Each row below holds a small network's activations on one record, seen along a few directions.
Records have a field called Tur. Each example row is followed by its value.
The largest differences between rows may come from other fields.
Strong random noise was added to every row along 13 fixed directions; ignore it. To show where, here is one row again and again, with new noise each time:
69 667 -444 -69 -6 -126 -299 -35 0 -5 82 -122 -11 -235 -259 -162 -72 -172 267 297 244 607 44 275 87 -306 159 501 49 104
103 42 -128 111 -193 -336 385 -258 205 337 601 -319 -286 -156 80 -207 260 -383 -7 -10 317 -252 -127 -235 391 184 139 -7 -91 96
-101 -228 -217 323 -81 119 223 48 -268 49 -162 -6 176 -374 135 66 82 -118 140 119 -184 -109 317 664 -132 -385 183 169 -267 -403
-136 523 80 -20 -62 276 182 33 -131 -207 -222 -157 26 247 49 170 250 301 104 126 7 211 85 -97 624 -39 58 -28 -110 71
-162 -160 -151 119 146 -359 388 66 271 -27 -85 -76 -33 -357 211 442 6 122 87 144 -17 -40 -92 237 -290 -225 -439 -77 -295 107
91 -710 -62 157 194 -249 278 -266 272 -123 -70 374 211 26 193 702 302 60 -30 -538 -561 -271 -340 -275 -476 -111 -264 -58 -49 -102
13 -82 387 -304 -232 103 78 103 42 17 -138 -257 52 94 -189 146 -68 -62 -323 -45 -192 253 -41 -181 -139 49 -452 -61 135 -19
-86 528 -106 13 122 -109 -11 12 86 92 248 -218 71 -270 -207 291 421 -304 375 81 154 334 -439 53 314 -191 111 85 50 0
250 423 -139 -198 137 -154 135 -296 434 -78 108 70 63 -15 -340 237 162 -265 79 92 50 198 -14 12 225 107 -178 77 -108 -202
208 298 379 -138 -189 61 166 373 -190 -378 -380 -57 -527 169 -411 -681 -481 -95 -277 -20 147 142 -12 -273 -41 373 -390 -156 -63 287
-31 216 165 -244 -166 229 90 -336 74 -137 -93 -259 -43 129 225 -50 70 317 -29 360 -107 214 553 395 367 186 413 -67 -217 183
51 115 -236 -19 -185 152 -257 -325 -99 86 199 -335 175 -71 179 -93 84 129 -102 -16 -257 303 186 71 16 -110 318 175 151 368
89 795 -331 369 254 294 190 -21 -258 -456 -114 -39 98 140 -57 85 399 255 112 -257 -133 -22 -216 -452 698 -26 -116 -191 -74 356
356 -76 -79 318 -12 76 412 -225 -87 6 310 -138 -33 -314 -189 -335 226 -563 -197 -275 -184 -503 27 34 135 270 -13 -309 -159 -138
8 -101 -92 62 -465 215 -35 -26 -339 339 127 -273 265 -50 -72 -63 137 -321 -191 -121 -173 199 156 -8 40 -350 55 438 219 -347

-14 481 355 -235 167 487 -461 155 -352 -483 -463 171 138 287 -384 121 154 114 216 -5 -252 508 -74 98 158 -48 270 -44 156 -79 : t2
-182 -228 217 -143 -409 -125 -166 95 -111 273 182 -290 -238 174 317 -240 -146 187 -92 -36 172 120 -157 -342 -99 69 235 123 228 422 : t4
-115 29 230 -141 196 -155 7 165 -120 -279 -48 120 -342 94 -45 73 253 0 377 147 247 28 -181 8 299 -111 304 123 -24 6 : t9
75 -55 -676 433 -72 -24 40 57 -129 197 -219 326 -1 -28 73 -395 -369 11 105 18 120 -125 301 143 -160 -270 105 466 -252 -401 : t3
187 62 -4 -58 -31 -159 235 -293 373 -164 -153 551 -322 568 81 -120 -101 224 108 -110 120 -157 130 -323 285 398 266 92 -298 -116 : t9
135 82 249 -316 -284 5 -257 -72 103 75 41 -193 -348 86 -107 -633 -496 -68 -203 132 58 286 143 93 -258 418 286 -28 51 326 : t4
194 280 226 -173 85 -62 110 -139 146 -120 32 143 -120 55 -319 9 270 -405 91 49 72 101 -9 77 279 96 74 118 -44 -304 : t1
-195 69 -586 511 -407 328 -115 63 -216 423 -216 196 386 426 407 24 -180 568 -27 -351 -92 24 68 -450 154 -297 128 317 -3 -172 : t8
-237 522 125 29 63 166 -421 360 6 -128 -343 395 64 137 -89 113 -215 195 510 -8 85 558 -447 116 -166 68 305 40 114 137 : t5
8 360 260 -273 -199 110 -240 72 86 53 -118 -166 -165 40 -198 -333 -330 6 -37 171 131 454 38 144 -26 266 86 -62 37 153 : t8
30 334 14 84 7 84 418 -88 72 45 254 -63 -75 39 18 -136 277 -150 144 284 331 -441 264 115 795 340 250 -281 -293 -251 : t10
-183 -40 499 -44 109 239 165 282 -145 -263 -220 -193 -12 -57 87 135 43 290 -111 8 -148 -120 -124 -114 -12 101 -309 -483 34 285 : t7
226 725 -221 -34 -197 188 -116 10 -192 -93 -178 55 -1 182 -480 -467 -169 -232 -158 -6 138 496 155 -182 227 -49 -196 440 72 -152 : t6
150 -211 -176 53 182 -181 27 19 -49 43 186 181 10 63 -233 53 252 -249 17 -303 72 -280 -320 -428 72 -178 -168 111 180 -263 : t6
-120 158 184 -5 -262 63 177 157 -160 -294 -551 193 -163 317 121 -128 -197 216 -33 26 -38 357 266 21 -91 -102 -123 324 -157 91 : t3
-82 252 124 344 -203 262 10 200 -542 -117 63 -280 -25 65 73 -330 118 30 -235 -399 -136 37 -352 -561 198 81 -64 -151 295 568 : t5
-351 276 213 258 -350 -181 342 34 14 187 -122 97 -245 42 219 128 330 -168 293 -123 58 467 -442 -75 88 -134 302 309 -232 33 : t2
72 -11 -183 124 533 -272 -70 -3 128 -240 12 391 -163 -379 -230 56 264 -318 627 165 148 -166 -344 486 -88 -72 494 -31 -207 -228 : t10
-210 136 101 382 -284 153 395 146 -188 220 -15 261 10 412 176 83 310 -66 260 -223 234 -281 -191 -330 649 37 359 115 -112 -461 : t7
382 -126 46 -175 297 409 -500 -381 191 -163 19 252 276 272 -197 -112 -70 139 -117 -255 -415 -137 27 -108 -34 469 467 -404 107 -54 : t1

Which value of Tur does each new row have?
-90 414 -75 -12 314 46 8 186 345 7 -236 228 -51 -113 -53 64 -239 151 435 504 386 -110 171 602 231 157 209 -257 -413 -414 : t1
-223 103 396 23 -15 -509 469 47 213 -71 107 30 -489 -40 161 131 226 -116 274 71 323 35 -356 -41 114 201 83 -38 -228 326 : t7
-193 -257 -40 -16 -277 -450 225 -308 557 550 418 -188 -22 -88 479 245 76 -106 36 -4 131 94 -131 -57 -240 59 36 130 -68 200 : t3
243 109 -73 -456 317 -167 66 -45 168 -128 258 -391 -190 147 -350 2 77 61 -377 287 371 -201 80 -552 491 44 -770 -160 127 128 : t6
25 -119 -331 581 129 199 178 410 -129 97 -159 58 239 -448 -95 -129 -297 -109 -24 -213 -182 -438 -187 194 -409 4 -376 -491 -204 -198 : t10
16 -35 -431 184 51 -181 -86 -15 295 325 180 149 -66 135 131 13 -129 181 142 -122 248 -156 -367 -468 -11 44 91 63 -54 10 : t4
-54 -343 266 88 -169 -148 366 -184 -98 7 -117 396 130 197 50 564 638 -353 138 -323 -250 43 -58 -98 174 -331 162 504 15 -620 : t1
92 -88 -121 142 71 -190 121 42 -44 64 203 0 -209 -131 -84 -152 87 -246 -55 -110 182 -232 -223 -260 36 14 -56 -35 -55 -39 : t2
-153 35 395 5 -10 106 228 310 -144 -110 -94 -236 -171 -162 -11 -165 -49 -33 8 208 111 -204 -21 255 67 235 -57 -469 -149 137 : t10
-58 -141 325 -378 -540 -15 -13 -318 88 271 60 -334 -56 240 156 -40 4 90 -385 4 -161 529 251 -97 -93 24 107 311 116 247 : t8
